These are the activations of a small neural network, seen along a few directions. Each row is one input.
Each table varies a few parts of the input and shows all the possible inputs, shuffled.
Descriptions start from the smaller parts, as in this example, which fits no table here: one of 8 places around a ring, together with either a single point or (one of 2 separate values, together with one of 4 places along a line) or one of 9 places around a ring.
Shared parts are said once, and a part with two or three values counts as separate values.
In the rows, 128 means zero.

Other details of the inputs vary at random and push rows far along three fixed directions, the same in every table; ignore that.

A family of inputs:
r1: [178 138  31  97 201 148 129 134 143 171 189]
r2: [158 151  53 123 183  78 103 209 124 180 182]
r3: [108 117 180 146  74 113 137 152 114  91 102]
r4: [106  99 141  71 184 160 110 118 101 179  40]
r5: [130 114 162 133  69 139 140 117 179  46 198]
r6: [120  95 127  91 134 212 134 104 211 138 159]
r7: [ 96  97 226 130  45 143 144 124 125  82  72]
r8: [123 115 109  66 157 203  77  97 150 193 115]
r9: [146 105 124 102 101 206 158  59 188  65 174]
r10: [126 162 118 189  69  69 120 111 120  64 190]
r11: [127 108 110  88 176 186 116 145 169 212 103]
r12: [147 157 132 181 100  40 129 186 111 100 161]
r13: [149 127 120 123  95 113 136 132 184  80 223]
r14: [133 138 137 191  83  88 164 129 167  62 209]
r15: [142 132 105  74 152 168 113 148 181 146 182]
r16: [131 122 139 114 112 133 118 153 151 127 128]
r17: [122  90 148  68 152 213 138 100 105 190  31]
r18: [186 141  29  92 224 162 113 142 142 191 177]
r19: [ 73  85 208 109 101 155 144  87  93  90  27]
r20: [114 137 162 164 127  64 132 132  75  96  74]
r21: [131 159 134 184  84  80 171 133 167  70 209]
r22: [128 140 125 164 120  69 142 115 122  48 164]
r23: [112 115 149 123 164 145 121 170 102 223  40]
r24: [154 145 103 146 134 112 145 130 107 131 111]
r25: [148 153  70 146 203  81 113 208 108 235 115]
r26: [172 166  32 140 228  82 114 203  53 230  92]
r27: [107 150 131 124 186  87 115 165  55 174  32]
r28: [160 148  39 102 175 145  80 116 167 159 239]
r29: [147 120  97  76 141 198  88  69 195 136 218]
r30: [111 151 149 192 132  28 133 161  45  96  69]
r31: [133 179 131 196 119  41 161 174  26 136  54]
r32: [144 182 101 207  90  19 116 140  93  94 193]
r33: [ 96  80 194  81  77 212 128 106 171  97  93]
r34: [142 101 101  82 148 194 138 100 226 147 213]
r35: [131 136 106 135  90 127 118  81 159  80 228]
r36: [121  94 138 110  98 188 159  84 218  90 208]
r37: [132 133  84  92 185 163  70 134 111 210 125]
r38: [ 76  95 220 117  41 173 129  58 109 100  64]
r39: [140 170  92 198 131  12 137 149 103  53 172]
r40: [115 106 201 144  60 155 174  79 101  76  58]
r41: [123  88 166  70 148 229 133  93 110 180  22]
r42: [112 143 138 190 127  64 144 191  77 163  74]
r43: [ 91  94 206 116  96 148 142  77 116  74  57]
r44: [ 88 146 164 129 117 126 102 135  53 182  32]
r45: [129 137 127 144 129  86 132 110 134  72 139]
Each input here is: one of 5 separate values, together with either a single point or (one of 2 separate values, together with one of 4 places along a line).
Q: The inputs of r34 and r17 match in every part but the choice among 5 separate values. If r21 is changed in the same way as r34 into r17, which row does it become?
A: r31
Q: A walk changes only the place on the line of 4. It starts at r17 and steps to r40. List the rest of the walk in order.
A: r41, r24
Q: Which other rows does r39 become when the choice among 2 separate values takes its other values? List them by row number.
A: r45
Q: Which other rows does r3 become when the choice among 5 separate values takes its other values? List them by row number.
A: r22, r26, r28, r42
Q: List by row number the other rows that have the choice among 5 separate values in common with r29.
A: r8, r10, r28, r32, r35, r37, r38, r44

A family of inputs:
r46: [155 125  76 125 124 133 128 123 171  88 220]
r47: [116 125 189 156  66  91 142 154 120 109 110]
r48: [107 130 144 122 108 146 101 103 133 118 114]
r49: [132 157 136 138 115  98 137 100  96  96  96]
r50: [ 79 101 184  79 103 204 114  85 146 128  99]
r51: [124 131 149 182  94  77 151 165  98 106  91]
r52: [121 134 170 146  93  97 112 140 109 123 126]
r53: [112 153 135 191  97  43 119 141  61 111  80]
r54: [124 148 114 109 159  95  75 160  88 213  91]
r55: [142 164 123 163 115  62 153 163  59 101  88]
r56: [132 102 142 116 130 154 130  95 127 118 125]
r57: [159 118 100 140 122 127 146 122 182  88 203]
r58: [154 139 118 106 149 152 131 104 137 108 140]
r59: [132 100 120 104 133 152 136 118 118 131 120]
r60: [113 138 149 150 110 100 143 162 135 133 122]
r61: [123 123 130  92 155 163  88 144 119 183 100]
r62: [133 116 153 162 101  95 165 134 112  98 111]
r63: [110 100 164 142 100 143 162 113 158 101 113]
r64: [134 148  80 134 190 113 114 194 139 197 129]
r65: [127 118 113  80 138 169 104 145 138 160 135]
r66: [136 156  68  93 198 115  64 167 102 229 110]
r67: [ 80  98 179  89 105 217 114  78 155 113  99]
r68: [107 108 184 118  90 144 144 127 170 126 130]
r69: [135 132 109 147 149 109 107 149 103 145 115]
r70: [100 128 161 115 110 130 111 119 127 137 131]
r71: [138 142 160 150 104 106 170 137 106  89  83]
r72: [152 150  96 165 117  93 134 160 166  92 207]
r73: [125 109 126  72 143 166  96 152 128 190 116]
r74: [152 142  94 124 135 119 127  79 158  86 201]
r75: [ 98 127 156 169  96  97 140 110  97  91 106]
r76: [124 112 114 105 141 152 102  92 134 143 116]
r77: [109 109 140 114 135 150 134  89 121 121 120]
r78: [161 141  70 104 229 126  95 165  90 216 103]
r79: [155 122  95 134 136 132 120 103 167  94 208]
r80: [139 141 107 128 118 195 128 119 115 230 111]
r81: [118 129 142 153 105  87 134  97  92 104 107]
r82: [128 124 110 114 124 153 113 143 141 124 149]
r83: [ 94 104 141  99 144 180 112 106 122 153  81]
r84: [124 144 117 139 158 106 132 123  98 131 123]
r85: [136 143 118 139 132  97 122 182 121 154 129]
r86: [153 121  93 132 147 122 162 115 191 104 216]
r87: [124 145 167 159 105 100 182 132 118  89  86]
r88: [158 143  58 146 170 100 137 160 181 136 212]
r89: [114  89 167  90 136 199 162  95 167 129  95]
r90: [134 119  99 126 151 119 117 160  93 162  99]
r91: [160 131  93 125 124 127 150 109 157  73 214]
r92: [121 153 141 184 109  75 112 163  85 114 109]
r93: [103 111 175  71 124 215 144  60 144 103  83]
r94: [166 129 104 130 135 129 157 117 176  86 203]
Q: Describe the family of inputs behind these rows.
A: either a single point or (one of 6 places along a line, together with one of 8 places along a line)
Q: Which other rows does r67 become when the place on the line of 6 takes its other values? List them by row number.
A: r48, r64, r72, r82, r92
Q: Which other rows does r78 become when the place on the line of 6 takes its other values? List them by row number.
A: r74, r84, r89, r91, r94
